A small network was shown many inputs. Here are its activations along a few directions, one row for each input.
Each table varies a few parts of the input and shows all the possible inputs, shuffled.
Descriptions start from the smaller parts, as in this example, which fits no table here: one of 8 places around a ring, together with either a single point or one of 11 places along a line or (one of 3 separate values, together with one of 4 places along a line).
Shared parts are said once, and a part with two or three values counts as separate values.
(in the rows, 128 means zero)

Other details of the inputs vary at random and push rows far along two fixed directions, the same in every table; ignore that.
These rows show it; all are for the same input, with only those details redrawn:
[119 130 104 146 108 151 165 109 166 192  99 127 151]
[143 108 101 117 154 153 117 118  99 120 142  96 124]
[ 79  72 120  90 138 109 122 143 141  49 157 149  20]
[142 108 101 116 156 152 116 119  98 116 144  96 121]
[143 109 101 117 155 153 116 118  99 120 143  95 124]
[ 79  71 120  90 138 108 120 143 141  48 157 150  19]
[121 132 103 147 107 152 165 108 166 196  97 125 155]
[142 108 101 117 155 153 116 118  98 118 143  96 122]

A family of inputs:
r1: [143 108 100 117 155 153 116 118  99 119 142  96 123]
r2: [162 145 135 143 143 118 105 146  95 121 145 121 140]
r3: [147 127 123 112 122 136 103  99  81 128 128 107 123]
r4: [130 111 128 104 163 152 119 135 107 103 158 103 166]
r5: [ 69 134 133 131  83  91 164 126 191 105  97 191  51]
r6: [152 158 115 143 137 140 110 119  95 110 127 111 121]
r7: [ 33 103 128 122  89 120 169 144 201 126 118 197  75]
r8: [ 95  98 158  93 133  76 121 134 142  39 135 151  48]
r9: [162 140 126 124 151 111 110 140  98 122 131 122 140]
r10: [120 115 131 105 164 135  94 151  97 141 161 124 161]
r11: [151 126 129 133 164 155 109 141 115  90 160 106 152]
r12: [160 144 141 146 136 123 101 150  90 129 146 118 139]
r13: [ 48 100 120 122  87 121 179 146 206 120 119 189  61]
r14: [142 150 131 147 126 149  98 125  81 111 147 107 122]
r15: [156 123 141 103 139 121 107 105  96 106 129  96 143]
r16: [ 81  71 129  82 143  97 129 183 146  56 178 168  47]
r17: [160 137 131 123 146 119 114 115 105  96 124 106 146]
r18: [157 138 133 119 153 108 111 135  97 133 127 118 140]
r19: [137 162 144 169  94 125 157 114 165 163  98 134 171]
r20: [136 139 143 132  89 111 146 121 148 207 101 143 164]
r21: [149 134 119 122 137 132 109  99  88 121 120 111 122]
r22: [161 146 134 135 142 124 109 124 107  96 130 103 144]
r23: [149 152 116 141 143 139 113 114  94 108 119 114 124]
r24: [156 117 146 101 130 122 104 104  94 111 135  98 142]
r25: [125 153 123 140  88 133 152  92 146 191  82 133 148]
r26: [108 134 120 135 118 138 161 149 163 203 122 149 190]
r27: [ 86 113 145 125 113 103 109 147 122  40 153 161  19]
r28: [140 159 135 159 111 113 151 136 158 183  91 149 164]
r29: [127 162 156 165  83 131 149 122 160 172 107 129 171]
r30: [132 164 149 167  87 123 141 146 150 198 113 143 168]
r31: [119 114 140 101 162 148 102 129 106 111 154 107 166]
r32: [159 138 136 134 147 124 114 119 106  96 121 107 148]
r33: [145 108 120 104 161 153 128 135 110  98 159  95 157]
r34: [110 118 117 114 159 160  92 125  85 121 149 116 143]
r35: [ 81 130 155 137  83  74 156 166 203 121 109 200  64]
r36: [132 122 118 135 118 127 162 137 172 202 116 136 168]
r37: [161 126 135 115 148 109 106 129  93 134 132 121 139]
r38: [137 144 143 140  98 116 157  95 164 177  83 132 172]
r39: [125 167 120 151 102 129 159  96 152 185  78 135 148]
r40: [151 154 120 151 134 142 111 116  89 107 137 113 124]
r41: [ 67  91 149 112  93  97 178 133 232 123 114 172  83]
r42: [117 158 112 175 107 167 157 130 169 179 109 144 158]
r43: [133 161 151 170  88 130 154 120 160 168  99 131 167]
r44: [151 127 120 136 161 145 105 167 108 118 162 125 147]
r45: [157 126 135 109 141 111 104 129  92 138 134 117 139]
The inputs of r38 and r21 match in every part but one. If r32 is changed in the same way as r38 into r21, which row does it become?
> r23
The inputs of r42 and r11 match in every part but one. If r13 is changed in the same way as r42 into r11, which row does it become?
> r33
What do these inputs look like to the network?
> one of 3 separate values, together with either a single point or one of 4 places along a line or one of 10 places along a line
Which other rows does r35 become when the place on the line of 10 takes its other values? List them by row number.
> r2, r9, r12, r18, r20, r28, r30, r37, r45
Which other rows does r4 become when the choice among 3 separate values takes its other values? List them by row number.
> r7, r26
Which other rows does r36 become when the place on the line of 4 takes its other values? List them by row number.
> r10, r16, r26
Which other rows does r27 become when the choice among 3 separate values takes its other values? List them by row number.
> r12, r43

A family of inputs:
r46: [128 127 128 127 131 129 129 131 131 131 128 129 134]
r47: [130 134 129 130 125 130 126 124 123 128 125 126 128]
r48: [130 134 129 132 124 130 128 123 126 130 126 125 131]
r49: [128 123 124 123 127 130 127 124 125 134 129 125 127]
r50: [126 124 127 123 130 128 129 123 130 130 128 126 130]
r51: [133 134 128 132 127 124 127 129 125 131 126 131 130]
r52: [130 126 132 126 126 126 128 125 128 128 127 125 130]
r53: [100 115 138 122 112 108 139 136 156 103 127 155  83]
r54: [131 130 133 127 127 123 126 130 127 132 129 127 134]
r55: [129 125 127 123 129 129 129 123 129 129 126 126 133]
r56: [124 127 125 128 130 134 128 131 125 131 130 128 131]
r57: [129 127 129 128 131 128 129 132 130 131 129 126 135]
r58: [126 127 124 128 128 134 126 131 124 134 132 127 129]
r59: [132 132 132 127 127 124 125 129 126 133 127 128 133]
r60: [125 127 127 127 132 133 127 131 126 129 132 127 132]
r61: [125 127 124 129 131 132 128 132 127 130 130 128 128]
r62: [130 134 129 134 128 125 124 129 125 129 127 131 129]
r63: [127 129 124 130 130 134 129 124 130 130 126 124 129]
r64: [129 131 130 131 125 131 128 124 127 127 127 126 130]
r65: [126 129 128 128 129 133 128 130 129 129 130 129 135]
r66: [131 131 129 133 126 131 129 124 129 128 125 125 129]
r67: [126 125 128 124 131 128 128 130 129 134 130 128 135]
r68: [129 127 121 131 127 135 128 124 127 135 127 124 127]
r69: [130 133 130 133 127 126 126 130 128 129 129 128 129]
r70: [131 133 128 133 126 129 128 124 127 129 125 124 129]
r71: [127 126 123 130 129 133 126 131 126 132 131 127 126]
r72: [127 127 123 129 130 131 131 132 128 133 129 130 130]
r73: [126 129 129 129 129 131 129 131 128 129 130 126 135]
r74: [128 134 129 132 123 128 127 123 124 130 122 129 129]
r75: [130 125 130 126 127 127 129 124 129 128 127 126 133]
r76: [132 135 128 132 125 129 126 124 125 128 123 125 127]
r77: [126 128 126 130 132 132 127 131 129 130 130 127 130]
r78: [128 125 125 126 132 130 128 131 126 133 130 128 132]
r79: [132 129 123 128 130 132 131 124 129 128 126 125 132]
r80: [127 125 126 124 130 129 129 130 126 135 129 128 134]
r81: [129 129 126 131 129 132 130 125 129 127 126 123 132]
r82: [130 130 131 133 128 129 127 131 129 127 130 128 130]
r83: [128 126 129 124 130 128 129 130 131 132 128 129 137]
r84: [130 126 128 127 130 128 130 126 129 128 126 124 131]
r85: [133 132 130 129 126 126 127 124 126 131 122 126 128]
r86: [133 133 130 131 129 124 126 128 125 134 125 130 132]
r87: [ 99 115 138 124 113 109 140 141 159 107 130 158  91]
r88: [124 128 123 128 128 134 130 124 126 131 127 126 128]
r89: [132 131 131 128 128 123 124 128 123 133 126 129 134]
r90: [130 131 132 131 127 131 127 130 127 129 130 127 134]
r91: [126 123 125 122 129 129 129 124 126 131 127 126 129]
r92: [129 124 125 124 129 130 126 130 124 136 132 126 132]
r93: [132 134 129 131 126 125 128 131 127 130 127 130 128]
r94: [132 127 133 126 129 126 126 130 127 130 131 126 134]
r95: [129 134 131 130 127 128 124 130 123 127 129 129 129]
r96: [130 126 131 126 129 127 127 130 129 131 130 128 136]
r97: [129 126 122 129 128 131 129 131 128 135 131 129 128]
r98: [132 132 131 129 128 124 125 130 126 130 127 129 129]
r99: [133 132 129 130 127 125 126 123 124 131 121 127 128]
r100: [133 133 128 131 126 126 130 125 126 128 125 125 128]
r101: [128 126 123 127 130 131 131 124 127 134 125 126 129]
r102: [128 128 125 129 132 131 130 131 130 132 129 128 132]
r103: [131 131 132 129 128 124 127 131 128 131 129 128 130]
r104: [133 130 130 131 128 128 129 132 128 128 130 128 131]
r105: [126 127 123 129 125 135 129 124 126 135 128 125 127]
r106: [128 128 126 130 131 132 127 131 130 128 129 128 133]
r107: [125 129 125 128 129 135 130 123 128 131 127 125 131]
r108: [132 128 131 129 127 128 129 125 128 129 125 125 129]
r109: [132 130 131 126 125 125 126 124 125 130 123 126 129]
r110: [131 134 127 134 125 127 126 123 125 129 122 128 128]
r111: [129 126 130 125 130 127 128 131 129 132 130 126 137]
r112: [127 129 128 131 129 130 129 132 130 129 129 126 133]
r113: [128 129 130 130 128 131 127 131 127 127 131 128 134]
r114: [129 125 129 124 128 127 130 125 129 129 127 124 133]
r115: [131 128 130 130 129 128 129 131 130 131 129 129 134]
r116: [128 126 126 126 132 130 129 124 129 130 127 126 129]
r117: [ 98 115 137 122 115 109 140 142 158 108 130 155  91]
r118: [132 128 132 130 129 127 127 131 128 130 129 127 132]
r119: [128 126 127 126 133 129 128 131 129 132 130 128 132]
r120: [129 129 124 130 129 134 129 123 130 128 125 125 132]
r121: [129 129 129 132 129 130 127 131 129 127 130 128 132]
r122: [132 131 130 129 127 125 128 125 127 130 124 125 129]
r123: [130 129 127 133 127 132 129 124 129 127 126 125 131]
r124: [132 132 129 131 127 124 128 131 128 128 130 129 129]
r125: [ 99 114 141 117 112 104 136 135 154 105 127 154  86]
r126: [129 124 123 127 128 131 129 124 127 135 127 126 125]
r127: [131 134 130 132 127 127 124 130 125 127 128 129 128]
r128: [150  95 127  91 183 124  71 139  55  31 181  98  83]
r129: [128 130 125 128 128 135 130 123 129 129 126 125 134]
r130: [127 129 127 129 127 132 130 125 128 127 128 124 132]
r131: [129 124 124 126 130 130 126 131 125 135 131 128 129]
r132: [ 99 114 136 122 112 109 140 136 158 104 127 155  86]
r133: [129 128 123 128 131 132 132 124 129 130 127 125 129]
r134: [129 128 121 128 130 133 132 125 126 131 126 125 128]
r135: [127 128 122 130 129 134 130 124 127 132 126 125 128]
r136: [131 131 130 128 124 123 127 123 125 133 121 128 131]
r137: [128 134 131 131 126 128 127 130 126 130 130 129 132]
r138: [133 133 127 130 126 126 128 126 125 127 124 127 125]
r139: [130 128 125 128 131 131 129 131 129 128 129 128 134]
r140: [130 127 120 129 126 133 131 124 128 136 126 126 127]
r141: [131 129 125 129 129 130 132 126 129 128 126 124 131]
r142: [129 126 126 125 131 130 129 124 130 128 126 126 131]
r143: [133 133 127 131 126 125 127 124 123 127 123 128 126]
r144: [129 134 130 132 127 127 124 128 122 129 128 130 131]
r145: [129 130 128 131 126 133 130 123 128 128 127 126 133]
What do these inputs look like to the network?
> one of 2 separate values, together with one of 5 places along a line, together with one of 10 places along a line
The inputs of r120 and r66 match in every part but the place on the line of 10. If r129 is changed in the same way as r120 into r66, which row does it become?
> r64
The inputs of r72 and r102 match in every part but the place on the line of 10. If r101 is changed in the same way as r72 into r102, which row does it become?
> r116
The inputs of r103 and r119 match in every part but the place on the line of 10. If r48 is changed in the same way as r103 into r119, which row does it become?
> r107
A walk changes only the place on the line of 10. It starts at r140 and steps to r134. List the rest of the walk in order.
> r133, r79, r141, r132, r53, r100, r138, r143
Which other rows does r123 become when the place on the line of 5 takes its other values? List them by row number.
> r75, r128, r132, r145
